A small network was shown many inputs. Here are its activations along a few directions, one row for each input.
In each table, some parts of the input vary, and every possible input appears once, in random order.
Descriptions start from the smaller parts, as in this example, which fits no table here: ring(8) and (point or line(9) or (values(3) and line(6))).
Shared parts are said once, and a part with two or three values counts as separate values.
In the rows, 128 means zero.

Other details of the inputs shift rows strongly along two fixed directions, in all tables alike. That doesn't count.

Rows:
row 1: [130 155  83 135 141 120 117 136 148 128  95 108 151 144 114  98]
row 2: [110  93 119 102 152 109 139 164 130  97 155 114  86  98 127 153]
row 3: [116 115 163 110 125 113 151 110  93 136 168 162  80 106 140 181]
row 4: [143 136 118 148 139 160 125 112 158 130  97 109 164 135 122  97]
row 5: [169 155 119 139 151 142 105 117 146 137 103 108 161 143 106  97]
row 6: [148 157  97 138 160 129 125  99 146 143  98 115 148 141 111 107]
row 7: [105 178 161 154  32 127 110 108  75 182 113 195 158 181 152 128]
row 8: [129  66 150 116 160 144 154 136 153  88 163 106  96  88 131 140]
row 9: [126 174 118 145  95 109 113 115 104 158 108 152 147 171 132 117]
row 10: [148 121 112 119 175 121 133 117 147 116 132 105 117 110 115 132]
row 11: [117  83 175 124  90 128 132 155  97 110 175 141  97 125 153 160]
row 12: [120 177 141 150  70 105 115 104  75 178 123 178 136 187 143 135]
row 13: [135 121 205 124  61 101 111 141  49 149 192 180  91 154 149 178]
row 14: [105  93 114 100 154 111 144 167 132  96 151 111  87  92 126 153]
row 15: [127 128 159 129 101 138 130 107 109 146 136 156 127 125 138 145]
row 16: [111 141 133 125 106 109 129 134  99 136 138 146 115 139 140 145]
row 17: [141  94 131 103 171 116 145 129 134 102 161 110  87  88 122 158]
row 18: [122 124 106 113 171 130 147 123 149 119 120 112 115  95 116 136]
row 19: [124  72 144 103 157 140 149 141 152  92 157 109  99  79 126 145]
row 20: [134 130 104 140 120 143 105 152 153 121  97 106 173 138 122  88]
row 21: [118 127 100 148 131 148 124 143 167 111  98 101 160 140 124  79]
row 22: [134 166 102 136 149 133 131  97 141 146  95 123 149 134 118 113]
row 23: [110 140 104 137 114 141 121 143 155 124  93 118 163 139 125  89]
row 24: [149 126 114 136 145 154 117 121 161 126 101 107 166 119 118  99]
Each input here is: values(2) and (point or ring(5) or line(6)).
Q: Which other rows does row 24 become when the ring(5) part takes its other values? List them by row number.
A: row 4, row 8, row 15, row 19

Rows:
row 25: [134 185  98 168  80 135  91 104 135 161  66 131 200 201 129  66]
row 26: [152  51  97  85 233 130 142 168 180  52 163  47  78  43 105 146]
row 27: [ 89 103 202 130  51 136 142 119  71 144 169 187  93 139 167 176]
row 28: [148 203 105 166 121 144 113  71 137 191  58 150 194 179 113  82]
row 29: [136 172 105 142 143 132 123  93 148 153  92 133 156 139 111  97]
row 30: [116  97 189 129  55  98 124 128  67 135 191 179  90 157 163 166]
row 31: [145 168 116 138 137 140 120  90 143 152  92 128 156 144 112 109]
row 32: [128 127 192 127  81 110 144  92  62 170 179 197  86 139 149 187]
row 33: [121 175  86 140 139 121 139 101 142 152  86 131 152 147 120 104]
row 34: [137 124 110 118 166 125 133 125 138 114 124 106 118 104 120 138]
row 35: [135 172 100 144 142 128 124 103 131 152  91 130 160 141 122 112]
row 36: [106 148 174 118  84 103 149  91  69 157 161 188  88 140 153 185]
row 37: [136 201  97 162 121 133 119  80 136 182  68 148 181 167 115  87]
row 38: [131  40 168 105 111 105 129 172  94  81 212 118  65 106 153 184]
row 39: [132 104  75 105 212 123 143 142 191  85 119  70 113  83  99 110]
row 40: [129 178  90 140 139 129 125 100 135 150  84 121 155 142 120 109]
row 41: [146  55 179  92 162 118 148 141  97 102 209 130  58  78 140 201]
row 42: [133 144 190 130  75 117 135  87  54 170 164 192  97 144 150 186]
row 43: [127 115 143 122 139 136 123 163 140  98 141 101 116 128 120 116]
row 44: [150 165 122 138 142 144 117  88 143 154  91 129 159 145 114 109]
row 45: [131 137 200 128  83 116 137  82  66 173 171 203  94 143 148 179]
row 46: [124 178  98 135 139 129 127  95 143 150  84 126 154 143 117 107]
row 47: [164  46 107  86 234 139 138 162 179  57 160  47  85  50 103 147]
row 48: [135 158  81 134 173 130 127 109 173 128  83 105 156 124 102  90]
row 49: [126 129  98 117 166 118 144 130 138 115 126 108 118 109 126 136]
row 50: [151 141  85 130 186 140 126 113 183 119  90  92 151 118  94  88]
row 51: [106 183  95 179  90 162 118 106 149 167  50 143 200 181 131  64]
row 52: [120 175  89 134 144 122 137 100 149 142  88 130 148 141 117 101]
row 53: [119  81 150  91 148 103 159 140 100  96 190 128  52  82 143 198]
row 54: [115 116 209 129  68 114 134 153  53 137 196 175  81 146 160 181]
row 55: [133 113 108 118 173 118 142 128 149 115 131 111 114 103 117 132]
row 56: [ 86 102 201 133  52 131 147 121  71 146 176 196  89 139 166 173]
row 57: [115 148 188 124  79 108 139  86  64 166 160 195  96 141 151 185]
row 58: [127 103 140 125 144 128 132 174 138  95 150 105 107 124 122 120]
row 59: [111 192  92 183  88 167 111 109 143 170  47 139 210 181 134  68]
row 60: [135  48 122  93 207 131 139 206 181  37 173  50  78  73 104 118]
row 61: [118  88  95 130 159 163 131 162 176  85 107  74 137 102 123 105]
row 62: [132 108 140 124 139 135 125 174 131  92 148  97 109 120 123 128]
row 63: [126  93 140 118 119 138 130 152 152  99 143 116 136 105 130 111]
row 64: [130  39 101  82 185 124 118 222 167  46 161  55  89  61 110 140]
row 65: [134  36  83  78 247 115 159 178 193  45 167  42  68  40 101 143]
row 66: [129 167  90 138 147 126 129 109 136 147  95 120 151 136 122 113]
row 67: [128  89 135 123 120 137 132 158 150 102 141 115 138 107 133 114]
row 68: [136 122  95 128 142 157 114 147 191  99  85  79 185 117 113  67]
row 69: [159  97  86 112 213 139 131 145 178  90 124  65 126  85 101 117]
row 70: [116 108 205 127  38 125 131 130  63 143 179 185 113 131 168 174]
row 71: [115  99 208 125  44 121 134 139  62 140 191 186 108 126 172 180]
row 72: [139 143  95 157 108 129 100 137 137 133  98 111 176 170 132  87]
row 73: [115 198  89 153  86 135  90 130 140 167  54 144 202 182 112  61]
row 74: [117  99 185 136  52  97 125 131  62 142 187 181  94 162 167 168]
row 75: [117 153 103 129 106 133  97 152 142 135  87 121 169 151 114  92]
row 76: [142 123 114 121 166 128 131 125 136 122 133 111 123 105 121 134]
row 77: [122 157  93 141 106 131  95 159 135 141  86 123 175 153 120  94]
row 78: [119 145 198 123  73 111 137  83  58 171 172 200  90 139 152 187]
row 79: [117 199  83 161  83 133  90 133 138 172  49 145 206 187 116  63]
Q: The inputs of row 30 and row 74 match in every part but one. If row 60 is changed in the same way as row 30 into row 74, which row does it become?
A: row 58
Q: The inputs of row 59 and row 56 match in every part but one. If row 77 is changed in the same way as row 59 into row 56, which row does it become?
A: row 73
Q: What is each input in this table made of?
A: ring(5) and (values(5) or line(6))
Q: Which other rows does row 62 become when the values(5) part takes its other values? List them by row number.
A: row 38, row 61, row 64, row 70
Q: Which other rows does row 57 become when the ring(5) part takes its other values? List them by row number.
A: row 34, row 35, row 48, row 55
Q: Which other rows does row 68 become when the values(5) part takes its other values? List them by row number.
A: row 25, row 27, row 43, row 75
